A small network was shown many inputs. Here are its activations along a few directions, one row for each input.
In each table, some parts of the input vary, and every possible input appears once, in random order.
A made-up example of a description, with smaller parts first: line(4) and (point or line(9) or (values(2) and ring(5))).
Shared parts are said once, and a part with two or three values counts as separate values.
In the rows, 128 means zero.

A family of inputs:
row 1: [138 136  73 150 137 189  89 149 150  81 186 131  85 186 188 177 159 249
  95]
row 2: [172 126  47  75 147 135 127 127 127 118  94 157 144 142  84 109 157  70
 135]
row 3: [110 206 170 148  78 131 101 132  73 236 168 108 123 146 104  85  57 182
 146]
row 4: [ 88 119 116  85  86  84 166 133 128  96 117  92 178 129 119 207 174  76
 133]
row 5: [110 179 188 117 143 184 115 160 120 195 122 120  80  89 152 107  71  57
 171]
row 6: [112  81 168 140 112  62 160 107 135  75 125 101 165  42 118 152 144 133
  69]
row 7: [149 110  47  54 130 144 135 114  98 115  79 156 126 158  99 159 154  60
 137]
row 8: [167  82  81 111 157 127  79  62 124 104  65 147 136 120 127  89 125 105
  93]
row 9: [193  72 100 117 155 137 108  48 115  72  75 121 118 168 102 101 106 121
 107]
row 10: [112 142 224 184  91 138 128 183 124 192 125 178 109 127 133  77 104 124
 129]
row 11: [147 123  81 160 146 166 123 128 134  80 205 141  80 209 209 166 188 216
 130]
row 12: [104 128 104 113 108  59 163 148 160 111 117  86 183 113 108 160 172  92
 139]
row 13: [120 150 211 168 111 168 127 167 152 195 113 172 103  95 151 105  86  91
 151]
row 14: [ 86 133  77 174 176 162  82 127 158  81 211 140 103 159 169 194 183 219
 170]
row 15: [ 75 195 188  72 179 194 129 148  98 224 155 110 103 119 154 126  76  55
 137]
row 16: [174  96  45 116 166 128 119 102 136 117  84 149 154 119  95  60 137 111
 137]
row 17: [134  74 165 143 113  57 168  93 130  44 129  74 150 107 109 159 104 146
  86]
row 18: [114 180 207 151  72 107 119 165 133 205 126 146 100 159 121  69  76 178
 153]
row 19: [128 101 139 151 126  61 192 140 139  90 137 102 194  43  90 130 159 146
 115]
Describe the family of inputs behind these rows. -> values(3) or line(6) or (values(2) and line(5))
Start at row 3 and move only the line(6) part, one step at a time. The first step leads to row 18. Which rows follow, in order? -> row 10, row 13, row 5, row 15

A family of inputs:
row 20: [131 103  57 116 136  85 158 113 137  76 136 107 172 116 107 160 187 128
 142]
row 21: [183  66  82 105 161 138 128  77 118  78  59 143 130 127 111 104 141  72
 103]
row 22: [166  81  76  84 168 141 137  90 121  81  74 137 133 120 131 138 153  45
 114]
row 23: [119 156 184 146 140 136 122 127 112 185 142 121 120 115 130  83  84 130
 127]
row 24: [151  93  66 133 134  77 143 106 137  66 126 119 171 123  82 132 165 156
 133]
row 25: [ 99 169 179 136 101 141 122 166 137 183 123 135 113 145 136 128  97  98
 169]
row 26: [138 111  47  71 131  96 136 105 129 102  99 115 164 134  94 151 164  91
 116]
row 27: [124 160 185 155  91 128 113 146 130 182 110 138 115 147 134  90  89 122
 157]
row 28: [113 155 181 142 132 139 100 113 114 178 134 117 107 100 124  97  67 130
 132]
row 29: [145  69 110 130 113  78 152  84 132  37 134  90 139 149 120 184 149 178
  78]
row 30: [121  84 105 114 114  86 158  96 122  34 143  78 143 145 144 199 174 148
  88]
row 31: [120  73  92 141 143 102 141 129 178  38 140 127 155  91 149 173 195 146
 115]
row 32: [ 94 166 179 125 145 154 130 148 117 184 153 118 124 112 136 117  94 107
 143]
row 33: [152 129  62 146 159 175  79 116 129 106 163 154  77 201 163 128 142 206
 131]
row 34: [107 175 175 124 131 149 139 171 123 183 142 123 114 105 138 116  97 114
 142]
row 35: [140  66  95 172 143  93 138 114 167  39 124 136 156  99 135 147 183 172
  97]
row 36: [ 90 165 175 125 136 159 110 131 110 181 143 111 117  95 138 129  84 107
 146]
row 37: [133 144  60 123 156 202  89 127 136 111 173 147  89 195 176 161 167 183
 148]
row 38: [117 153 189 141  93 128 119 152 124 182 125 163 107 136 121  97  91 134
 140]
row 39: [134 160 181 147  98 137 132 166 123 185 139 150 112 122 120  91  89 131
 127]
row 40: [113 171 175 136 105 153 142 181 113 192 145 140 119 118 137 121 111 107
 136]
row 41: [156  95  54  91 119  95 124  95 121  97  85 121 169 137  81 114 153 119
 107]
row 42: [ 94 164 183 127 101 143 129 169 122 186 133 157 109 133 130 130 106 110
 151]
row 43: [132 165 179 142 122 136 131 150 117 184 129 126 115 106 136  80  89 138
 129]
Changing only one part turns row 20 into row 24. The same change can be made to row 42. Which row results? -> row 38
Describe the family of inputs behind these rows. -> values(2) and (point or line(5) or line(6))
Which other rows does row 28 become when the values(2) part takes its other values? List them by row number. -> row 36
Start at row 29 and move only the line(5) part, one step at a time. The first step leads to row 35. Which rows follow, in order? -> row 24, row 41, row 21

A family of inputs:
row 44: [133 116 102  89 154 160 134 132 124 114 112 141 122 133 129 147 138  79
 120]
row 45: [129  92 125 135 159 141 106  94 140  89 115 139 115 121 144 138 130 130
 106]
row 46: [118 131 177 163  75  86 150 145 118 145 149 131 148 106 109 112 120 170
 116]
row 47: [119 122  90 111 132 129 122  99 124 107 139 122 127 161 126 164 151 134
 141]
row 48: [133 145 103  90 135 135 132 123 117 156 111 121 139 107 105 114 120  79
 141]
row 49: [118 108 158 132 149 123 119  93 126 107 127 101 124 104 135 132 100 132
 105]
row 50: [108 111 108 104 160 149 116 117 139  99 126 131 123 124 143 172 148 101
 128]
row 51: [125 112 104 131 154 147 134 144 155  92 143 137 127 119 163 165 175 117
 136]
row 52: [118 137  77 126  98 106 129 138 138 109 152 117 139 177 139 160 165 188
 137]
row 53: [143 121  93 155  93 104 114 134 140  94 147 115 128 170 135 138 138 205
 119]
row 54: [132 110 114 152 122 127 114 134 148  85 139 131 125 137 141 138 154 183
 101]
row 55: [120 159 140 106 107 109 134 150 133 187  91 135 155 109  86 101 110  68
 151]
row 56: [163 107 106 121 136 128 120 103 113 112 114 134 118 168 106 110 124 139
 113]
row 57: [102 143 169 144 109 100 164 163 133 147 139 125 143  89 124 140 138 105
 154]
row 58: [160 108  87 124 153 143 106 112 124 127  87 161 128 121 114  82 129 111
 122]
row 59: [126 137 137  82 136 138 148 126 112 133 119 104 123 115 125 143 113  79
 122]
row 60: [109 125  95 125 126 131 127 148 147 103 147 126 136 144 146 166 179 159
 119]
row 61: [130 125 144 152 111 108 138 122 125 111 162 110 133 114 131 137 127 184
  97]
row 62: [151 108 103 165 125 121 122 122 147  79 142 124 122 153 138 130 143 174
 131]
row 63: [ 93 224 170 147 142 223  74 181 112 236 198 159  51 188 199 109  95 155
 171]
row 64: [108 130 135 130 155 125 151 144 141 112 158 105 137 100 143 159 144 121
 134]
row 65: [ 96 153 157 140  81  87 161 163 116 160 154 123 152 110 111 145 143 140
 133]
row 66: [132 112 155 159 151 121 140 123 142  97 148 113 133  96 143 127 120 151
 112]
row 67: [145 133 157 134 100 104 128 128 130 181  82 142 150 106  96  65  94  94
 132]
row 68: [122 202 189 182 134 240  71 172 114 224 178 161  45 175 192  96  60 188
 161]
row 69: [148 140  59  99 137 129 114 122 114 140 109 142 147 165  96 111 147 115
 154]
row 70: [120 126  86 135 136 124 134 136 148  93 147 120 137 163 137 153 168 154
 148]
row 71: [153 122 121 118 136 127 122 102 118 149  99 128 132 105 107  78 104 110
 121]
row 72: [170 119  76 125 135 120 100 109 117 131  99 145 132 159  92  82 128 140
 137]
row 73: [149 112 154 117 136 132 137 107 112 126 108 107 121 116 133 108  95 105
  97]
row 74: [144 129  70  94 146 152 120 127 122 137 101 159 133 121 116 118 145  81
 144]
row 75: [117 154 172  99 100 110 152 148 121 164  98 123 134 113 109 128 105  66
 137]
row 76: [153  95 119 119 154 148 124 110 124 107 100 149 113 131 132 111 122 108
  99]
row 77: [103 128 139 104 142 131 131 116 122 119 139  92 127 104 140 168 120  95
 128]
row 78: [ 86 145 174 118 111 105 138 140 123 148 117 109 141 100 113 146 114  86
 145]
row 79: [145  97 123 156 152 138 124 120 157  77 132 149 115 113 158 133 153 149
 119]
row 80: [123 120 189 169 105  98 156 141 135 135 131 134 142  86 125 104 116 136
 134]
row 81: [142 103 108 138 129 121 108  84 127  95 130 126 114 155 123 136 128 159
 123]
row 82: [106 119 192 144 109 101 130 118 124 140 108 118 140  98 116 109  94 118
 125]
row 83: [106 142 123 126 115 110 151 139 123 129 170 105 140 119 135 166 151 157
 116]
row 84: [132 128 189 126 106 105 142 132 122 156  87 129 137 114 110  90  86  98
 115]
row 85: [145 128  89  92 130 137 137 113 107 122 124 133 128 170 112 141 144 113
 133]
Describe the family of inputs behind these rows. -> values(2) and (point or (line(4) and line(5)))
Changing only the values(2) part turns row 52 into row 53. The same change can be made to row 59. Which row results? -> row 73
Changing only the values(2) part turns row 69 into row 72. The same change can be made to row 44. Which row results? -> row 76
Which other rows does row 75 become when the line(5) part takes its other values? List them by row number. -> row 55, row 57, row 65, row 78
Start at row 83 and move only the line(5) part, one step at a time. The first step leads to row 64. Which rows follow, in order? -> row 77, row 59, row 48
Start at row 82 and move only the line(4) part, one step at a time. The first step leads to row 49. Which rows follow, in order? -> row 45, row 81
Which other rows does row 67 become when the values(2) part takes its other values? List them by row number. -> row 55
